Each row below holds a small network's activations on one input, seen along a few directions.
In each table, some parts of the input vary, and every possible input appears once, in random order.
Descriptions start from the smaller parts, as in this example, which fits no table here: one of 3 separate values, together with either a single point or one of 11 places around a ring or (one of 4 places along a line, together with one of 5 places around a ring).
Shared parts are said once, and a part with two or three values counts as separate values.

Other details of the inputs shift rows strongly along two fixed directions, in all tables alike. That doesn't count.

Rows:
r1: 54; 234; -286; -56; -378; 408; 156; -451; 152; -210; -100
r2: -86; -99; -233; -115; -370; 231; 240; -179; 63; 98; 197
r3: 127; -192; 8; 51; 228; -378; -67; 256; -234; 97; 36
r4: 117; -167; -18; 148; 291; -377; -87; 172; -308; 184; 75
r5: -113; -614; -137; -208; -458; 8; -71; 320; 64; 354; 475
r6: 32; 74; -208; -92; -413; 150; 137; -127; 68; 7; 133
r7: 115; 344; 93; 251; 300; -119; 77; -63; -22; -158; -250
r8: 83; -353; 207; -121; -95; -4; 5; 320; 24; 172; 376
r9: -156; -722; -171; -188; -352; 52; 105; 271; 33; 375; 454
r10: 3; -513; -102; -230; -284; -46; -111; 117; -155; 358; 232
r11: -86; 617; -59; 72; 398; 85; 13; -395; 103; -392; -346
r12: -29; -375; -115; -132; -296; -112; -59; 208; -128; 368; 356
r13: 7; -33; 249; 225; 546; -388; -205; 230; -127; 75; -99
r14: 53; 271; -10; -54; 297; -43; -185; -205; -26; -235; -333
r15: -28; -350; 81; -41; -205; -90; 15; 291; 73; 235; 203
r16: 159; 173; 44; -69; 188; 45; -25; 31; 42; -274; 75
r17: -64; -301; 41; -131; 179; -315; -68; 166; -256; 293; 140
r18: 30; 18; 310; 268; 487; -358; -170; 182; -338; 169; -142
r19: -113; 103; 140; 135; -26; 116; -58; -1; 21; 52; -38
r20: 85; 380; 234; 164; 182; -87; 44; -102; -106; -140; -292
r21: 3; 120; -97; 47; 182; -18; 155; -127; -33; -141; -110
r22: 130; -478; -47; 20; 170; -252; -94; 201; -277; 197; 40
r23: -47; -248; 156; 119; 188; -263; -171; 277; -135; 335; 135
r24: 129; 616; -140; 220; 269; 31; 93; -295; 47; -451; -334
r25: 51; -323; 260; 95; 65; -265; -14; 349; -230; 243; 42
r26: 186; -181; 58; 10; 411; -365; -141; 127; -288; -9; -210
r27: 77; 606; -81; 92; 247; 26; 14; -246; 174; -517; -363
r28: -48; 252; -74; 85; -534; 507; 295; -229; 253; -150; -32
r29: -189; 178; -193; -237; -371; 404; 169; -280; 363; -222; 30
r30: 132; -199; 63; -25; 451; -338; -208; 161; -187; -54; -220
r31: -191; -225; -277; -200; -550; 328; 189; -135; 117; 236; 349
r32: -128; -47; -8; -101; -448; 235; 64; 9; 295; 59; 165
r33: 198; 67; 52; -175; 212; 141; -68; -44; 15; -295; -73
r34: -17; -93; 228; 56; 254; -332; -181; 239; -128; 217; 7
r35: -218; -250; -14; -36; -641; 439; 93; 50; 258; 172; 291
r36: -94; -7; -219; -23; -293; 240; 10; -71; 218; -49; 171
r37: -167; -13; 70; -78; -493; 310; 36; -8; 165; 116; 124
r38: 144; 33; 252; 147; 394; -460; -67; 175; -261; 146; -121
r39: -8; 255; -88; -268; -215; 492; 229; -241; 315; -361; 113
r40: 10; 311; 216; 275; 341; -36; -15; -19; 13; -246; -318
r41: -77; 128; -113; 6; -755; 566; 305; -246; 236; 32; 133
r42: 141; -16; 238; 161; 407; -439; -49; 240; -209; 77; -139
r43: 12; 413; 245; 142; 210; -73; -41; -98; -99; -112; -279
r44: -134; -152; -177; -229; -353; 228; 177; -46; 226; -26; 145
r45: 118; -243; 445; 33; 363; -218; -128; 378; -201; 55; 126
r46: -17; 356; -116; -96; -61; 126; 199; -333; 67; -214; -145
r47: -82; 624; -20; -44; 315; 66; 15; -374; 121; -407; -361
r48: -135; -347; 206; -32; -210; -1; -77; 278; 19; 227; 176
r49: 76; -173; 93; -48; 468; -319; -280; 129; -170; -40; -197
r50: 78; -497; -43; -15; 211; -223; -165; 235; -177; 153; 30
r51: 60; 375; -71; 175; 317; -135; -83; -151; -109; -140; -159
r52: -110; 23; -286; -240; -621; 438; 342; -238; 276; -86; 142
r53: 34; -286; 24; 66; -193; -91; 77; 172; -97; 370; 237
r54: 17; -467; -14; -37; 227; -199; -243; 198; -152; 167; 54
r55: -58; -78; -224; -123; -287; 298; -58; -193; 130; 6; 45
r56: -201; 173; -242; -134; -327; 452; 182; -315; 355; -209; 55
r57: 132; -409; 11; -97; 90; -291; -125; 144; -303; 240; 39
r58: 46; 649; 58; 251; 290; 80; 72; -256; 218; -434; -393
r59: 72; 598; -119; 198; 319; 47; 15; -266; 146; -497; -342
r60: -25; 228; -103; 101; 144; -10; -110; -93; 21; -96; -47
r61: -86; -480; 159; -38; -312; -2; 10; 353; 12; 284; 228
r62: 15; 692; -58; 71; 252; 34; -80; -314; 118; -423; -337
r63: 114; -132; 48; 94; 521; -381; -259; 41; -352; 102; -156
r64: -55; 133; -25; -67; -420; 189; 111; -98; 142; 117; 106
r65: -79; 23; -98; 7; -453; 256; 123; -82; 141; 202; 199
Description of these inputs: one of 5 places along a line, together with either a single point or (one of 2 separate values, together with one of 6 places around a ring).
Changing only the place on the line of 5 turns r18 into r63. The same change can be made to r45. Which row results?
Answer: r33
Change only the place on the line of 5 in r34. List by row number the other rows that result.
Answer: r14, r37, r47, r62
Start at r2 and move only the place on the ring of 6, one step at a time. The first step leads to r31. Which rows follow, in order?
Answer: r11, r56, r9, r21
Change only the choice among 2 separate values in r52. List by row number the other rows that result.
Answer: r21
Start at r15 and move only the place on the ring of 6, one step at a time. The first step leads to r32. Which rows follow, in order?
Answer: r34, r64, r38, r42
Change only the choice among 2 separate values in r17. List by row number the other rows that result.
Answer: r31

Rows:
r66: 161; 281; -178; 96; 425; -114; 20; -420; -69; -487; -554
r67: -114; 707; 167; 451; 337; 25; 116; -170; 49; -224; -339
r68: -44; 669; 159; 480; 202; 76; -36; -211; 38; -196; -437
r69: 55; -197; -423; -160; -377; 327; 218; -306; 130; -143; -94
r70: -288; 61; -70; -80; -892; 615; 468; -91; 388; 36; 401
r71: 25; -477; 388; -139; 411; -584; -50; 654; -311; 251; 292
r72: 267; -826; -205; 93; 89; -526; -67; 480; -430; 434; 303
r73: 142; -811; -84; -4; 392; -430; -140; 343; -499; 258; -14
r74: 48; 5; 115; -183; -653; 424; -43; -117; 212; -121; -6
r75: -470; 57; -603; -357; -750; 368; -43; -504; 279; 167; 265
r76: -45; 676; 179; 480; 190; -5; -53; -264; 89; -202; -431
r77: -136; -449; 239; 279; 138; -405; -14; 495; -214; 613; 286
r78: -298; -492; -265; -238; 148; -484; -389; 163; -267; 644; 243
r79: -92; -221; -195; -496; -855; 638; 157; -306; 332; 101; 80
r80: 179; 83; -542; -34; -688; 399; 306; -238; 259; -128; 62
r81: 60; 700; 267; -36; 435; -123; 141; -56; 132; -494; -329
r82: -59; 360; -38; 141; 698; 116; -269; -82; 351; -677; -292
r83: 392; 688; -35; 201; 805; -380; 53; -173; -108; -467; -451
r84: -288; 120; -160; 108; -912; 553; 342; -193; 427; 194; 332
r85: -469; 44; -632; -359; -718; 477; -29; -455; 221; 169; 263
r86: 107; -154; -619; -67; -932; 553; 339; -217; 198; -50; 284
r87: 103; -671; 349; -111; -67; -181; -308; 568; -349; 344; 138
r88: 147; 671; 291; 279; 212; 30; -123; -243; 94; -246; -531
r89: -60; 24; -236; -486; -763; 651; 359; -257; 231; 49; 506
r90: 14; 853; 223; 500; 411; -71; -50; -231; 104; -254; -637
r91: -254; 65; -66; -107; -882; 550; 484; -116; 451; 69; 399
r92: -42; 383; -24; 93; 680; 31; -259; -40; 451; -603; -327
r93: -65; 26; -218; -486; -777; 530; 341; -348; 300; 61; 510
r94: -124; -930; 51; -44; 400; -345; -427; 608; 58; 212; 420
r95: 131; 711; 198; -37; 729; -31; -105; -541; -61; -603; -829
r96: -454; 53; -635; -353; -720; 453; -24; -460; 227; 175; 253
r97: -203; 15; -90; -371; -879; 615; 402; 7; 365; -138; 418
r98: 68; -575; 342; 151; -62; -243; -277; 437; -325; 527; 195
r99: -12; -859; 181; -290; 99; -207; -220; 343; -410; 442; 121
r100: 342; 754; -60; 236; 735; -326; 56; -341; -100; -603; -422
r101: 189; 591; 308; 75; 230; 150; -180; -190; -28; -514; -556
r102: -255; 68; -152; 144; -976; 681; 221; -138; 348; 188; 191
r103: 248; 412; -134; 116; 640; -188; -9; -324; -87; -477; -702
r104: -113; -488; 342; 114; 104; -450; 45; 465; -197; 446; 392
r105: 252; -738; -100; -20; 185; -485; -16; 505; -434; 424; 462
r106: 95; -166; -606; -67; -942; 581; 340; -198; 190; -67; 289
r107: 94; -572; 154; -294; 240; -362; -37; 362; -411; 483; 493
r108: 258; 722; 418; 137; 613; -119; -250; -168; -91; -584; -737
r109: -14; 55; -228; -519; -756; 553; 358; -252; 344; 136; 457
r110: -69; 717; 172; 405; 330; -60; 120; -151; 148; -142; -378
r111: -8; -840; 202; -291; 70; -318; -234; 227; -328; 438; 130
r112: 102; 658; 287; 318; 221; 121; -126; -253; -12; -337; -500
r113: -35; 709; 278; 233; 380; -105; 209; -135; 159; -306; -326
r114: 142; 679; 305; 306; 257; 36; -127; -285; 40; -315; -514
r115: 104; -563; 166; -321; 268; -416; -29; 360; -357; 500; 484
r116: 49; 696; 287; 10; 425; -130; 112; -147; 83; -573; -273
r117: 266; -740; -86; -41; 216; -550; -9; 506; -380; 445; 451
r118: -457; 52; -632; -381; -715; 403; -12; -476; 281; 192; 247
r119: -16; -216; 344; 428; 413; -513; -233; 403; -309; 431; -83
r120: 265; -737; -127; 159; 249; -665; -143; 440; -483; 357; 221
r121: -109; -944; 32; -61; 468; -323; -409; 686; 58; 242; 416
r122: -257; 69; -78; -74; -891; 600; 461; -113; 392; 56; 405
r123: 127; -415; 471; 259; 314; -541; -387; 386; -379; 420; 19
r124: 213; -501; 462; -46; 289; -474; -386; 572; -344; 333; -69
r125: 236; -747; -89; -22; 182; -460; -22; 533; -447; 409; 464
r126: 174; 276; -206; 100; 448; -11; 43; -369; -129; -478; -557
r127: 73; -359; 478; -15; 720; -717; -144; 661; -472; 152; 142
r128: -53; 883; 211; 523; 560; -77; 70; -236; 11; -323; -474
r129: -136; -261; -205; -458; -845; 715; 168; -344; 228; 36; 110
r130: -90; 360; -44; 128; 692; 147; -269; -48; 357; -679; -283
What do these inputs look like to the network?
Answer: one of 5 places along a line, together with either one of 2 separate values or one of 11 places around a ring
Changing only the place on the line of 5 turns r69 into r126. The same change can be made to r95. Which row results?
Answer: r129
Changing only the place on the line of 5 turns r92 into r130. The same change can be made to r113. Which row results?
Answer: r70
Which other rows agree with r100 in the place on the line of 5? List them by row number.
Answer: r66, r74, r75, r76, r84, r93, r94, r104, r111, r116, r120, r123
Change only the choice among 2 separate values in r82. List by row number the other rows that result.
Answer: r96
Change only the place on the line of 5 in r114. List by row number the other rows that result.
Answer: r88, r98, r112, r123
Change only the place on the line of 5 in r68. List by row number the other rows that result.
Answer: r76, r90, r102, r119

Rows:
r131: 40; 467; 184; 347; 465; -191; 96; -43; -91; -218; -271
r132: 1; -617; 150; -31; 47; -91; -142; 383; -77; 234; 270
r133: -8; -454; -68; -260; 129; -130; -101; 247; -177; 229; 294
r134: -124; 36; -348; -180; -584; 491; 131; -441; 251; -136; -15
r135: -91; -458; 200; -34; -21; -231; -138; 450; -65; 328; 395
r136: -113; 8; -346; -346; -519; 589; 202; -273; 296; -183; 160
r137: 282; 364; 127; 120; 333; -156; 22; -92; -101; -213; -293
r138: 167; 317; -127; 116; 312; -241; 5; -94; -38; -347; -333
r139: -23; -416; 178; 76; -65; -232; 134; 349; -217; 384; 253
r140: 102; -491; 165; -178; -8; -150; -126; 335; -82; 242; 237
r141: -66; -442; 241; -115; -78; -227; -69; 388; -93; 305; 338
r142: 28; -441; 50; 8; -112; -128; -255; 266; -154; 382; 172
r143: -49; 1; -78; -216; -551; 578; 215; -213; 387; -172; 91
r144: 39; 227; -79; 90; 366; -165; -155; -226; -66; -265; -403
r145: -219; -454; -81; -103; 191; -274; -46; 320; 40; 396; 371
r146: -18; 270; 207; 197; 454; -56; -101; -1; 78; -304; -205
r147: -39; 351; -126; -68; -739; 479; 369; -261; 299; -98; 139
r148: 45; 93; -31; -82; 422; -66; -69; -56; -51; -295; -230
r149: 23; 495; 121; 263; 389; -125; -244; -102; -44; -179; -351
r150: -261; -466; -129; -4; 55; -311; -115; 196; -60; 544; 293
r151: -25; -483; 138; -22; -25; -153; -196; 432; -29; 277; 373
r152: -4; -558; -78; -190; 65; -153; -118; 337; -85; 141; 180
r153: 39; 204; -95; 66; 284; -233; -183; -167; -13; -222; -361
r154: -79; 243; -111; -177; -674; 469; 136; -306; 256; -17; -35
r155: 67; -640; -123; -101; -10; -239; 26; 268; -327; 344; 308
r156: -55; 508; 159; 232; 334; -159; -182; -79; -74; -114; -307
r157: 30; 149; -214; 19; -626; 594; 305; -270; 327; -156; 74
r158: -64; 308; 295; 101; 370; -105; 30; -33; 25; -262; -217
r159: 1; -514; -69; -252; 104; -206; -159; 345; -198; 333; 418
r160: 0; -601; -94; -201; 8; -245; -158; 425; -50; 199; 221
r161: 96; -402; -123; -82; 17; -279; -27; 231; -294; 321; 374
r162: 1; 37; -423; -147; -689; 474; 302; -261; 276; -187; 91
r163: 92; 235; -241; -34; -710; 561; 235; -264; 338; -161; 128
r164: -82; 403; 260; 205; 483; -98; -33; -30; 55; -322; -238
r165: -73; 10; -139; -131; -627; 542; 161; -282; 270; 21; -17
r166: 112; 323; 256; -32; 353; -148; -57; -47; -7; -266; -254
r167: 62; 100; -165; -82; -636; 549; 358; -272; 289; -97; 54
r168: -113; 105; -356; -224; -592; 426; 60; -395; 202; 20; 232
r169: 90; -344; 59; 123; -65; -213; -63; 361; -139; 325; 309
r170: 21; 213; -49; 9; 388; -166; -154; -265; -179; -115; -207
r171: -131; 378; 181; 273; 373; -125; -101; -41; -94; -85; -324
r172: -42; 422; 137; 310; 446; -72; -159; -121; -37; -203; -410
r173: 4; 309; 197; 102; 300; -85; -40; -140; -108; -108; -418
r174: 99; 345; 122; 333; 400; -116; 32; -42; -44; -207; -233
r175: 73; -515; -124; -115; -13; -229; 16; 226; -307; 334; 342
r176: -36; 462; 212; 144; 288; -176; -117; -98; -111; -100; -328
r177: -19; 213; -178; -173; -700; 557; 112; -361; 326; -58; -21
r178: -58; -616; -93; -132; -11; -201; -147; 112; -266; 368; 215
r179: 110; 590; 155; 302; 408; -211; 19; -62; -76; -244; -250
r180: -110; 64; -18; -226; -578; 518; 264; -204; 356; -151; 87
r181: 220; 464; 179; 110; 312; -181; 74; -117; -115; -220; -321
r182: 154; 268; 209; 148; 331; -162; 132; -53; -144; -139; -292
r183: -10; 72; -391; -158; -634; 510; 328; -332; 234; -201; 73
r184: -173; -397; 185; 22; -76; -177; -55; 299; -210; 438; 129
r185: 150; 378; 154; 92; 413; -27; -170; -64; 67; -384; -248
r186: -35; -531; 62; 54; -65; -64; -170; 257; -153; 372; 124
r187: -28; 407; -91; 236; 568; -340; 83; -119; 4; -109; -166
Changing only one part turns r138 into r153. The same change can be made to r167. Which row results?
Answer: r165
What do these inputs look like to the network?
Answer: one of 3 separate values, together with either a single point or one of 6 places along a line or (one of 2 separate values, together with one of 6 places around a ring)
Change only the choice among 2 separate values in r177. List by row number the other rows that result.
Answer: r165
Change only the place on the ring of 6 in r151. List by row number the other rows that result.
Answer: r135, r140, r141, r166, r185
Start at r168 and move only the place on the line of 6, one step at a time. The first step leads to r170. Which rows follow, in order?
Answer: r178, r134, r144, r153
